A small network was trained on made-up records. Each row is its average activation on records with the value named, seen along a few directions.
Related values have similar rows: they may be neighbours, one step apart, or belong to one group.
Strong random noise was added to every row along 10 fixed directions; ignore it. To show where, here is one row again and again, with new noise each time:
69; 111; -100; -190; 52; 84; -18; 54; 42; 201; 113; -131; 17; 50; -105; -5; 12; 74; -55; -95; 76; 163
76; -335; 65; -71; 104; -248; 103; -148; -135; -101; -326; -8; 229; 202; -386; 245; -124; -530; 138; -231; -450; 121
-312; -190; -27; -11; 295; -288; 155; 196; 483; -157; 462; -128; -131; -185; 15; -343; -44; 36; -49; 39; 124; -83
-167; -575; 642; -130; -16; -267; -63; -151; 369; -159; 620; -43; 249; -38; -118; -30; 108; -188; 108; -188; -387; 35
-57; -145; 394; 151; -34; 226; 59; -235; -116; 121; 752; -227; 221; -74; 555; -264; 326; 51; -36; -29; -130; -192
139; 71; 53; -60; -251; 139; -138; 14; -301; 74; -131; -88; -85; 88; -49; 194; 38; -101; 35; -13; 24; 262
-45; 87; -133; 105; 124; 232; 88; -192; 212; 33; 72; -85; 37; 310; 255; -124; -3; 101; -338; 217; 89; -92
-78; -239; 49; -171; 177; -177; 17; 52; 310; -75; 352; -287; 24; -75; -127; -214; -54; -109; -27; -76; 49; 123
-41; -37; 201; -184; 66; -73; -223; 18; 65; 81; 22; 365; -120; -142; 79; -159; -16; 68; -99; 35; -471; 34
132; 60; -85; -141; 475; -347; -205; 85; 492; -268; -445; 242; -148; 78; -205; -463; -405; 18; -150; 136; -246; -111
287; -31; -125; -202; -334; 161; -169; -48; -743; 369; -103; -26; 35; -175; 96; 239; 3; -216; 63; -176; -432; 261
-230; -249; 667; 83; 312; -325; -98; -53; 879; -531; 265; 97; -3; 229; -133; -376; -13; 47; -33; 140; -2; -162


DAK, 10 values:
zav: -20; -45; -201; 233; -325; -86; -89; 22; 210; -192; 70; -89; -44; 128; 110; 101; -159; 197; -68; 185; 166; -179
pim: 0; 139; 61; 8; -73; 283; -86; -207; -499; 235; -214; -47; 26; -33; 79; 44; 293; -141; 5; -144; -108; 232
fotur: 133; 138; 317; 72; 54; 35; 177; -85; -263; 305; 241; 68; 474; 150; -124; 174; 263; 60; 347; -438; -245; -220
bopi: -6; 103; 171; 263; -507; 304; -199; -127; 3; -246; -86; 125; -147; 64; 292; 236; 95; 256; -33; 313; 513; -82
lun: 226; -156; 153; -460; -22; -265; -167; 141; -132; 31; -175; -187; 5; -182; -649; 149; -133; -304; 207; -269; -91; 438
gef: -427; -108; -74; 108; -23; -176; 177; 187; 139; -81; 177; 218; -146; -282; -10; 121; 233; 64; 190; -131; 66; -56
peko: 111; 56; -165; -63; 45; 404; -158; -179; -127; 54; -209; -9; -90; -79; 350; -196; -132; 28; -415; 419; 48; 78
sebin: -267; 79; -599; -34; 166; 496; 415; -16; -240; 177; -338; -316; -198; 15; 45; 141; 124; -274; -301; 234; 627; 366
biv: -152; 11; 111; 147; -134; 5; 121; 50; 75; -106; 238; 123; -131; -90; 301; 54; 35; 224; -59; 286; 186; -258
bug: 39; -244; -232; -114; -419; -222; -277; 56; 344; -189; -51; 62; -17; -210; -176; 179; -326; 195; -18; 68; 98; 47
DAK is arranged as a ring.
Question: List every value one step from peko, in the order listed.
Answer: sebin, biv
Question: List every value one step from zav, in the order listed.
Answer: pim, fotur

MANI, 11 values:
bil: 148; -95; 120; -73; -119; -177; -167; -63; 243; -54; -164; 333; 261; 18; -283; 193; -143; 211; 159; -178; -225; -176
bok: -53; 60; 11; -235; -100; -8; -178; 37; 212; 72; -141; 194; -61; 245; -276; 251; 58; 100; -82; -71; -106; 266
feba: 323; 23; 105; -169; 22; -170; -154; -131; -157; 370; 227; 337; 374; -99; 71; -11; -93; 201; 38; -259; -847; -302
simo: -28; -358; -121; 85; -443; -338; 116; 71; -51; -3; 106; 434; 68; -292; 92; 421; -261; 75; 185; -34; -374; -328
zoz: 41; 50; -29; -342; 146; 80; -382; -135; 199; 181; -58; 181; -49; -51; 99; -363; -53; 125; -279; -32; -305; 133
fopu: 89; -139; -454; 52; -56; -204; 55; 150; 33; -131; 110; -450; -7; -293; -57; -247; -212; -107; 125; -130; 307; 46
fevar: -117; 195; -449; 112; 248; 16; 287; 185; -414; 218; -256; 231; -235; -163; 178; -42; -84; -68; -103; 128; -326; -187
fosil: 358; 495; -100; 241; 105; 129; 165; 144; -284; -14; 19; -420; 201; -92; 70; -206; 134; 226; 387; -191; 676; -299
sekit: 276; -76; -301; -67; 728; 115; 260; -290; 77; 16; -155; -540; 361; 289; 0; -449; -256; -401; -246; 8; -21; -109
ket: 411; -190; -92; 129; -65; 7; 114; -133; -201; -23; 184; -289; 352; 22; 101; 12; -181; -165; 165; -69; 19; -268
kagav: 228; 209; 280; 50; 134; -403; -166; 117; 45; -216; -506; 245; 6; 246; -442; 76; -113; -21; 354; -223; -206; -106
MANI is arranged as a ring.
Question: Going along MANI from fevar by way of its neighbour sekit, in what order are bok, simo, zoz, kagav met?
Answer: simo, zoz, bok, kagav
Question: List every value one step from bil, in the order listed.
Answer: fopu, fosil
